Each row below holds a small network's activations on one input, seen along a few directions.
Each table varies a few parts of the input and shows all the possible inputs, shuffled.
A made-up example of a description, with smaller parts first: line(4) and (point or line(11) or (values(3) and ring(5))).
Shared parts are said once, and a part with two or three values counts as separate values.
(in the rows, 128 means zero)

Other details of the inputs vary at random and push rows far along two fixed directions, the same in every table; ignore that.

A family of inputs:
x1: [139 142 135 130 122 129 128 139 155 131 162 154 119 105 134 106]
x2: [111 151 204  88 154 134 215 201  89 191  66 145 167 120  80  91]
x3: [107 113 168 100 137 167 157 125 131 164 151 157 135 139 121 102]
x4: [ 98 153 230  88 131 143 230 183  91 217  49 162 162  96  77  76]
x5: [106 119 171  86 132 156 168 124 161 146 142 143 153 139 109 114]
x6: [144 124 113 154 156  86 146 185  69 132  25  77 117 121 135 153]
x7: [104 149 173  96  83 138 151  96 157 139 185 172 123 119  98  93]
x8: [108 186 192 109 138 115 195 190  71 154  75 158 169  78  66  77]
x9: [153  66  57 148 116 145  37  46 178  82 180  97  94 167 189 190]
x10: [ 85 149 161 120  90 162 161 109 142 140 181 191 125 108 102 100]
x11: [ 81 160 162 111 118 155 152 103 154 127 180 177 155 110  97  89]
x12: [ 97 149 215  80 140 134 214 185  87 203  66 132 161 113  69  71]
x13: [176 169  95 139 151  70 108 192  77 110  42  77 144 101 124 119]
x14: [141 156 126 122 143 135 125 133 143 113 149 162 145 116 140  94]
x15: [164 110  80 158 154  64 111 181  71 123  29  45 131 141 136 168]
x16: [189 146  77 164 111  57 101 194  46 119  48  69  92  98 131 165]
x17: [195 160  80 153 153  70 113 205  70 104  31  79 132  86 144 136]
x18: [137  76  82 146 123 164  61  61 165 109 190 136 105 167 185 167]
x19: [101  91 111 141 140 162 103  69 175 105 195 155 113 170 171 144]
x20: [182 106  88 136 145  83 101 176  64 121  32  30 111 125 129 168]
x21: [134  74  81 137 131 171  88  77 173 114 198 131  98 153 183 160]
x22: [131  71  80 145 130 139  81  59 193  87 187 116 120 169 174 168]
x23: [138 145 146 116 115 117 122 127 158 121 156 133 125 112 112 103]
x24: [113  85  95 139 131 143  88  57 186  84 182 120 107 165 168 161]
x25: [112 153 141 115 117 130 139 111 140 106 146 143 145  98  99 110]
x26: [ 88 148 170 108  82 150 152  93 149 125 179 171 131 116  85 100]
x27: [145  70  51 155 120 146  33  52 171  94 184 102  96 174 193 188]
x28: [ 99 128 152 127 130 152 140 101 140 142 137 135 137 149 125 129]
x29: [134 147 152 123 124 130 126 142 143 135 164 160 128 118 121  93]
x30: [170 111  86 159 159  75 133 189  76 132  27  67 127 124 142 169]
x31: [108 122  87 146  90 144  76  67 158  92 214 147 103 144 137 146]
x32: [197 102  46 165 157  81  87 194  69 108  35  34 108 132 163 205]
x33: [ 91 111 167 110 140 159 172 108 165 154 167 182 155 150 126 102]
x34: [171 159 115 146 113  66 120 195  40 136  56  91 108 106 108 136]
x35: [129  89  87 147 125 154  72  45 180  86 184 113 106 164 169 177]
x36: [135 115  56 163 120 149  69  76 167  66 204 139 109 120 174 163]
x37: [ 72 158 192 106  92 167 175 112 134 152 188 209 139 117  82  79]
x38: [181 158 101 149 140  56  99 200  73 126  52  64 116 104 111 131]
x39: [193 112  51 187 155  78  81 166  57 105  22  35  97 128 163 208]
x40: [ 91 167 231 101 145 142 226 174  81 198  59 161 165 116  69  79]
x41: [ 99 171 199  77 124 158 185 113 182 139 166 196 171 102  97  48]
x42: [ 90 157 178  99  88 140 158 105 148 157 187 185 128 124  94  83]
x43: [130  81  71 135 135 156  68  77 184  95 200 116 117 177 178 173]
x44: [ 66 124 175 108 132 158 167  97 165 146 160 164 142 152 121 100]
Description of these inputs: line(4) and (ring(5) or ring(6)).
Changing only the line(4) part turns x25 into x36. The same change can be made to x23. Which row results?
Answer: x1
List by row number the other rows that have the line(4) part in common with x29.
Answer: x2, x3, x8, x14, x18, x19, x33, x34, x37, x40
Which other rows does x42 become when the ring(5) part takes its other values? List them by row number.
Answer: x11, x13, x31, x38

A family of inputs:
x45: [129 131 109 150 117 102 104 129 103 106 136 119 104 133 125 143]
x46: [165 154 122 137 142  86 121 191  93 133  68  92 123 100 120 116]
x47: [141 151 132 130 118 108 128 159 111 146 116 124 115 110 121 115]
x48: [137 108  72 154 106 133  71  59 177  76 185 129 108 134 163 166]
x49: [145 152 123 131 121 111 121 160  79 143  92 121 132 118 117 120]
x50: [ 70 124 181 109 127 171 176 102 140 159 149 168 133 132 110 103]
x51: [105 113 155 121 122 155 138 104 134 137 141 138 119 146 129 132]
x52: [138  98 116 131 144 153 107 101 167 125 169 136 123 153 162 139]
x53: [163 154  96 152 145  61 115 181  75  97  57  73 131 117 117 141]
x54: [ 89 114 151 121 147 180 153 101 169 141 171 174 143 139 147 108]
x55: [ 77 172 204 103 115 123 197 148 122 159 125 173 163 112  62  75]
x56: [156 101 103 144 129 112  96 126 105 125 105  82  99 148 141 168]
x57: [ 90 136 209  82 141 161 196 118 168 168 146 170 163 135  98  79]
x58: [168 126 110 147 164  97 122 192  70 135  30  73 129 125 136 156]
x59: [101 166 191 100 110 120 175 156 127 159 105 135 147 104  75  79]
x60: [134 109  74 141 111 138  52  58 162  85 193 122 118 153 155 155]
x61: [124 121 102 126 109 147 100  92 159  98 185 134 123 123 127 143]
x62: [134 129 115 135 107 118  95 110 136 113 154 117  96 125 133 130]
x63: [107 116 129 126 151 145 141 113 147 122 127 126 142 140 140 130]
x64: [110 167 190 101 125 129 195 143 134 148 105 165 163  94  97  80]
x65: [180 147  89 146 130  85 114 202  51 127  56  79 114  95 117 157]
x66: [176 146  91 161 124  78 117 179  67 124  50  91 113  97 134 156]
x67: [ 81 132 194  97 124 162 180 114 150 160 133 160 156 138  95 106]
x68: [ 97 101 132 124 121 189 118  69 188 134 215 181 121 163 159 139]
x69: [158  96  82 146 130 108 106 147 109 131 104  96 109 145 158 165]
x70: [145 113  67 138 128 141  58  68 171  76 188 125 120 152 165 146]
x71: [100 131 188  94 125 119 196 162 110 177  77 130 158 122  82  98]
x72: [157  93  63 153 151 124  67 101 145  81 127  80 113 162 178 186]
x73: [140 122  69 166 115 118  76 109 138  91 183 134 102 147 159 157]
x74: [103 161 189 100 110 132 166 142  91 163 106 154 143 111  82  82]
x75: [162 110  99 147 136 114 108 148 103 139  98  93 112 143 147 162]
x76: [143 110  80 163 147 117 106 145  93 125  90  92 111 137 155 169]
x77: [153 117  73 141 130 116  63  93 173  80 173 102 106 138 167 147]
x78: [135 138 121 114 131 136 128 126 143 106 149 131 138 112 123 122]
x79: [169 133  88 144 143 104  82 146  96 111 103 102 128 123 145 136]
x80: [156 105 102 142 133 104 102 133 109 121  88  68 120 146 133 166]
x81: [125 167 182  99 138 130 188 191  97 160  93 154 156  81  84  80]
x82: [ 66 104 148 117 124 187 142  52 192 128 207 172 141 150 138 122]
x83: [130 142 143 117 113 124 142 148  94 130 117 124 120 100 100 122]
x84: [116 121 121 132 119 172 118  67 204 108 220 198 126 123 161 113]
x85: [113 100 145 114 117 137 144 115 134 146 138 134 119 143 130 127]
x86: [ 91  96 149  94 129 172 146  69 211 131 207 176 144 157 146 106]
x87: [106 156 165 122 132 131 163 149 133 136 148 174 147 121 108  84]
x88: [119 162 182 119 108 114 183 157  92 154  78 146 133  90  86  98]
x89: [157 114 116 130 152  97 141 186  89 145  55  94 135 124 133 134]
Describe the family of inputs behind these rows.
Answer: ring(5) and (line(4) or values(5))
Changing only the ring(5) part turns x88 into x64. The same change can be made to x85. Which row results?
Answer: x86
Changing only the ring(5) part turns x76 into x63. The same change can be made to x73. Which row results?
Answer: x53
Which other rows does x73 become when the values(5) part takes its other values? List them by row number.
Answer: x47, x49, x65, x66
List by row number the other rows that have the ring(5) part in common with x58.
Answer: x46, x52, x54, x79, x81, x84, x87, x89
Which other rows does x59 become when the values(5) part takes its other values? List them by row number.
Answer: x48, x55, x60, x61
Start at x76 and move only the line(4) part, one step at a time. The first step leads to x68. Which rows follow, in order?
Answer: x75, x69

A family of inputs:
x90: [160 120  65 144 119 111  50 109 130  81 172  99  98 144 156 146]
x91: [128 149 177 130 125 125 182 188  73 175  71 162 129  98 103 107]
x92: [ 75 152 171 116 118 168 140  92 168 135 211 193 137 133 114  79]
x93: [109 160 162 117 130  97 184 169  99 136  67 123 161  89  77 103]
x94: [177 138 109 131 148  76 117 196  75 133  77  93 124 123 127 126]
x95: [ 95 115 169  93 127 149 144 105 154 142 164 144 139 159 108 104]
x96: [148 101 102 157 123 110 108 134  69 125  65  77  99 135 135 182]
x97: [ 97 132 148 110  96 182 135  88 165 144 228 189 116 124 118 106]
x98: [134 121 104 122 102 155  66  58 188  97 219 152 114 135 150 127]
x99: [ 95 103 151 107 114 170 138  92 155 149 181 147 118 149 117 141]
x100: [132 144 167 102 121 142 151 121 160 157 163 171 149 117 120  88]
x101: [149 116 117 134 134 116 136 179  87 159  75  91 119 125 139 151]
x102: [ 98 155 169  98 109 171 150  87 187 120 197 182 134 104 117  84]
x103: [148 121 125 117 154 100 135 179  92 150  73  95 131 137 127 118]
x104: [107 173 194 114 109 125 191 177  55 176  69 158 132  82  77  90]
x105: [ 57 128 206 105 131 174 170  87 173 152 184 177 150 155 103  90]
x106: [165 132  38 171 130 106  46 117 105  66 125  91 113 136 165 176]
x107: [140 133 114 138 104  89 127 168  82 137  79  91 110 120 103 155]
x108: [128 166 169 111 121  90 187 166 104 138  57 108 140  91  84 103]
x109: [ 99 137 162 103 105 123 150 117 147 138 160 152 135 139  99  90]
x110: [124 149 153 117 160 120 182 185  83 166  46 124 165 125 110 110]
x111: [ 69 145 207  89 134 169 201 113 141 163 132 173 176 141  85  89]
x112: [165 137 104 147 157  98 133 182  94 112  76 103 142  95 136 138]
x113: [157 142 139 132 125 108 154 205  75 167  75 120 122 107 110 129]
x114: [149  98 108 125 127 123  81  92 146 110 131  87 123 148 142 162]
x115: [129  97  96 139 140 139 104  93 152  87 136 100 133 138 144 157]
x116: [151 153 124 152 158  87 133 191  79 139  73 109 126 120 124 125]
x117: [159  96  74 142 148 132  87 108 163  97 131  97 109 138 183 162]
x118: [127 128 141 119 125 163 136  97 199 115 194 177 127 121 155 107]
x119: [ 77 147 212  77  90 158 183  88 189 166 180 195 160 123  78  61]
x120: [127 167 149 118 137 111 160 170  92 124  82 127 153  79  93 101]
x121: [141  89  70 146 154 144  96 105 162  95 145 114 131 138 176 156]
x122: [113  89  90 151 149 163  82  70 188 108 207 143 111 173 186 142]
x123: [113  98 128 136 125 167 138 100 138 154 151 160 112 139 157 136]
x124: [148 119  90 164 105  85 109 137  66 119  73  87  95 118 133 174]
x125: [172  87  67 144 138 124  62  98 158 107 137  90 111 151 181 167]
x126: [169  98  64 151 139 107  70 103 136  73 105  51  99 141 164 192]
x127: [141 120  60 159 127 103  76 105 125  82 130 100 121 151 146 177]
x128: [104 109  89 157 114 135  73  58 183  88 215 139 106 164 159 146]
x129: [145 160 134 136 151 103 153 188  81 139  64 131 152 115 118 122]
Changing only one part turns x125 into x98. The same change can be made to x103. Which row results?
Answer: x90
Describe the family of inputs behind these rows.
Answer: ring(5) and (values(2) or ring(6))
Which other rows does x102 become when the ring(5) part takes its other values? List them by row number.
Answer: x108, x117, x118, x126
